Here are a small network's activations along a few directions, averaged over the inputs that share one value of a field.
Related values have similar rows: they may be neighbours, one step apart, or belong to one group.
(in the rows, 500 means zero)
Random noise pushes rows far along 20 fixed directions. That doesn't count. These rows show it; they differ only by the noise:
623 642 471 145 315 744 626 201 409 192 451 550 268 615 590 636 581 555
 649 467 572 237 380 518 567 651 457 389 545 602 471 509
481 511 471 487 328 585 417 404 303 426 479 485 514 669 425 374 477 546
 175 589 449 350 280 593 462 548 582 257 426 559 437 644
479 272 351 577 557 326 176 806 469 473 392 298 567 216 408 575 401 427
 304 341 382 614 672 362 725 717 695 806 683 318 640 307
489 725 366 195 298 350 483 670 630 469 471 506 675 344 472 407 367 577
 669 531 548 600 474 719 341 605 348 657 417 470 255 747
429 591 558 390 598 520 520 407 464 579 659 349 514 687 415 478 209 445
 412 724 384 655 434 520 551 311 372 380 520 633 393 597
361 441 338 359 553 379 736 638 315 493 747 632 679 674 456 536 542 380
 492 733 615 475 438 413 542 233 609 214 272 509 466 441
594 383 216 375 491 531 641 607 569 433 327 497 386 571 482 536 596 417
 769 488 784 314 625 368 637 746 501 249 468 367 586 436
564 314 458 585 624 429 405 488 458 655 286 371 357 372 377 337 642 407
 513 581 512 648 611 662 295 460 344 504 803 822 605 437
415 594 585 507 520 650 708 348 607 244 529 631 635 862 646 625 517 524
 600 397 407 563 475 589 422 615 224 616 458 526 471 488
499 418 393 646 487 598 626 426 411 621 528 522 535 351 560 534 627 570
 430 616 335 305 478 473 383 396 522 749 376 637 512 348
589 403 509 435 505 494 650 257 571 637 423 442 435 511 459 635 528 453
 359 455 500 472 608 411 407 574 422 603 442 695 578 613
259 472 438 102 798 469 468 326 813 780 567 448 291 347 502 386 498 628
 383 808 747 569 546 401 671 403 472 507 675 473 252 633
514 329 569 477 315 460 577 311 358 135 552 524 428 590 592 531 603 431
 660 140 605 598 646 612 447 563 261 608 660 558 599 466
540 716 562 490 229 674 435 518 406 470 612 484 642 445 614 535 298 635
 608 413 471 333 373 387 460 409 636 605 397 393 494 542
539 438 580 420 557 505 347 442 389 459 552 519 535 370 530 531 399 541
 590 420 505 545 644 513 505 376 375 414 525 528 557 355
555 457 186 580 415 658 680 403 455 416 335 546 385 698 474 409 729 419
 645 467 431 351 414 524 375 442 420 506 494 487 568 546
411 511 697 641 705 589 551 312 548 332 492 480 446 634 590 411 596 447
 504 511 283 724 395 504 518 461 424 483 588 530 500 506
293 557 616 176 503 443 458 425 678 413 803 727 460 412 611 492 511 740
 478 311 773 582 658 453 563 324 360 769 628 348 340 513
490 468 468 338 629 522 557 558 551 503 494 622 509 552 601 618 726 528
 462 292 585 454 580 499 385 438 464 520 622 671 736 384
457 623 392 409 444 543 477 465 506 600 450 273 566 461 611 515 398 388
 551 608 539 397 506 451 477 475 665 555 523 395 371 612
270 403 447 509 658 437 421 442 476 482 485 318 621 721 714 648 446 253
 506 386 482 749 422 527 662 410 702 216 530 363 670 601
474 585 265 403 245 540 560 668 341 345 716 428 519 623 430 425 312 480
 611 466 498 409 419 409 598 335 515 614 517 339 446 532


Field Vovu:
k15: 320 579 476 325 589 405 313 515 622 849 447 291 545 345 693 649 470 480
 234 686 701 386 556 710 521 603 740 519 638 552 329 546
k4: 443 407 460 653 612 398 625 499 678 650 428 339 573 531 703 550 595 344
 461 312 507 531 602 496 456 579 571 590 445 409 599 629
k5: 473 667 552 576 701 596 316 279 728 552 284 386 276 591 507 537 435 369
 424 695 476 519 610 458 709 631 613 409 580 188 227 569
k7: 663 530 573 594 597 387 597 713 543 760 421 608 574 511 396 640 501 378
 647 642 760 506 703 336 395 473 629 337 424 603 597 361
k12: 502 549 518 466 498 500 667 457 626 457 457 438 360 424 654 529 602 430
 815 517 644 543 487 413 597 597 616 447 492 430 489 555
k14: 639 565 490 486 425 406 571 397 680 556 367 529 499 417 511 488 467 473
 752 392 606 508 678 629 417 638 307 391 257 335 356 713
k21: 568 541 619 709 553 389 433 647 420 494 499 471 537 419 502 531 503 294
 623 489 578 542 764 390 457 358 642 576 583 347 466 322
k10: 498 275 529 749 290 405 415 217 351 457 399 565 533 472 452 557 546 496
 338 399 394 601 507 778 407 618 360 612 398 578 493 552
k20: 593 941 584 330 457 597 568 580 528 416 497 481 466 633 630 645 559 361
 643 540 591 322 491 488 432 462 712 554 643 439 367 477
k18: 616 708 354 302 591 560 616 602 670 189 417 506 422 482 562 475 543 394
 872 367 445 449 551 228 728 604 591 460 382 34 412 556
k23: 543 521 346 684 683 467 622 570 641 502 542 626 324 440 448 388 687 495
 345 529 284 384 530 363 702 456 569 510 220 175 394 473
k16: 399 364 542 442 467 688 417 407 438 450 359 681 615 501 597 569 774 686
 386 430 561 311 238 440 378 607 681 567 640 625 719 425
k9: 584 570 635 465 579 260 302 733 403 415 557 495 637 367 329 289 360 501
 109 568 314 596 539 579 543 600 515 238 280 433 331 563
k6: 557 548 549 398 807 472 653 760 534 427 547 536 529 315 395 426 663 589
 378 804 208 430 434 525 519 656 419 538 455 768 423 235
k1: 466 392 475 464 358 437 575 305 340 606 619 374 407 526 342 383 404 416
 403 628 488 551 282 411 524 280 605 448 492 558 466 772
k3: 454 295 685 448 652 234 319 704 545 690 705 567 537 215 399 476 401 671
 291 439 658 671 674 505 653 506 431 377 491 584 593 383
k2: 475 392 687 638 616 453 483 420 539 441 440 324 414 331 576 376 557 436
 594 520 432 641 416 443 618 623 619 350 520 446 529 571
k24: 520 405 543 449 450 437 479 410 424 327 353 643 633 460 511 620 572 484
 749 458 485 652 494 723 306 568 318 542 534 672 552 433
k22: 417 434 416 303 604 390 443 714 605 332 403 401 686 362 559 223 564 568
 568 431 396 602 332 726 504 820 317 360 527 474 487 637
k11: 453 294 501 624 250 512 399 436 380 639 451 276 487 581 587 491 407 573
 415 387 673 424 491 955 318 681 274 504 761 874 616 523
k19: 338 544 389 323 579 344 487 622 579 447 476 679 671 524 342 538 593 433
 407 737 531 621 444 405 560 545 650 595 449 297 285 549
k17: 521 319 632 558 514 475 375 500 341 409 362 522 621 425 401 243 693 463
 451 504 570 504 408 368 394 579 626 216 561 485 596 548
k25: 429 302 345 236 640 272 365 709 730 832 545 531 443 360 404 467 383 710
 220 438 742 518 573 581 668 601 427 249 406 518 582 642
k13: 463 270 405 760 616 477 698 420 376 498 533 592 600 779 536 275 707 378
 337 526 562 295 695 662 285 400 216 254 341 492 427 435
k8: 412 444 411 542 553 363 428 505 590 699 575 610 372 685 198 639 248 547
 189 757 487 704 475 523 765 483 511 452 367 470 361 557
Each value of Vovu is a pair of two hidden parts, and every pair occurs once (5 first parts, 5 second parts).
Changing only the second part turns k1 into k11. k23 has the same second part as k1; what does that change turn k23 into?
> k10
Changing only the second part turns k15 into k20. k2 has the same second part as k15; what does that change turn k2 into?
> k16
Changing only the second part turns k6 into k18. k22 has the same second part as k6; what does that change turn k22 into?
> k7
Changing only the second part turns k25 into k8. k13 has the same second part as k25; what does that change turn k13 into?
> k9

Field Tuno:
d3: 580 446 910 266 681 465 450 158 291 342 654 441 471 468 492 228 529 495
 61 504 441 420 485 368 460 397 487 101 451 594 379 662
d14: 669 506 342 206 400 194 455 964 344 569 534 221 821 528 211 353 312 258
 273 279 495 515 604 487 306 516 471 327 537 607 670 748
d1: 437 841 510 364 640 425 547 761 810 674 658 258 514 188 686 441 487 521
 459 296 204 620 375 432 531 314 689 851 519 407 532 738
d8: 546 501 272 537 337 606 755 443 533 347 357 606 316 673 406 736 587 526
 481 768 408 401 285 532 750 927 609 483 266 587 445 447
d11: 475 528 723 538 884 330 459 741 513 256 512 574 298 427 528 267 865 408
 586 438 289 929 283 706 573 396 529 158 748 706 716 403
d9: 799 657 474 732 503 464 767 845 460 183 247 546 546 592 438 379 724 213
 938 389 344 579 435 459 317 611 526 363 420 471 660 459
d13: 555 573 504 465 481 415 577 580 650 881 721 444 573 395 445 536 150 666
 429 651 625 325 758 578 508 486 261 439 183 514 278 546
d5: 463 477 188 642 688 694 481 529 684 716 564 467 256 356 625 505 451 621
 980 420 316 568 535 407 719 142 399 634 500 315 687 338
d7: 525 590 249 493 482 351 542 802 814 621 547 776 284 572 397 678 435 632
 579 455 767 540 793 618 701 593 350 557 352 313 403 389
d10: 438 730 647 348 66 466 473 216 337 156 553 532 612 549 646 718 452 402
 572 371 606 505 503 540 434 527 688 671 406 297 223 686
d6: 310 158 463 562 465 447 798 238 359 588 598 478 308 590 583 736 737 343
 331 785 886 339 499 351 706 579 835 525 592 635 472 333
d2: 499 461 406 689 343 248 399 629 415 437 453 189 492 418 594 622 209 329
 592 408 295 776 573 892 630 705 444 534 395 505 474 548
d4: 608 409 720 782 514 495 121 398 413 668 511 403 439 156 697 536 286 584
 641 216 490 531 797 688 442 276 387 452 518 459 615 333
d12: 534 488 299 576 444 258 688 444 583 675 352 562 589 319 625 644 674 329
 735 525 493 572 560 765 360 509 536 347 42 476 461 694
The values of Tuno form 4 separate groups.
List the group mates of d9, in the order listed.
> d3, d6, d4
List the group mates of d13, in the order listed.
> d14, d1, d11, d12
List the group mates of d2, in the order listed.
> d7
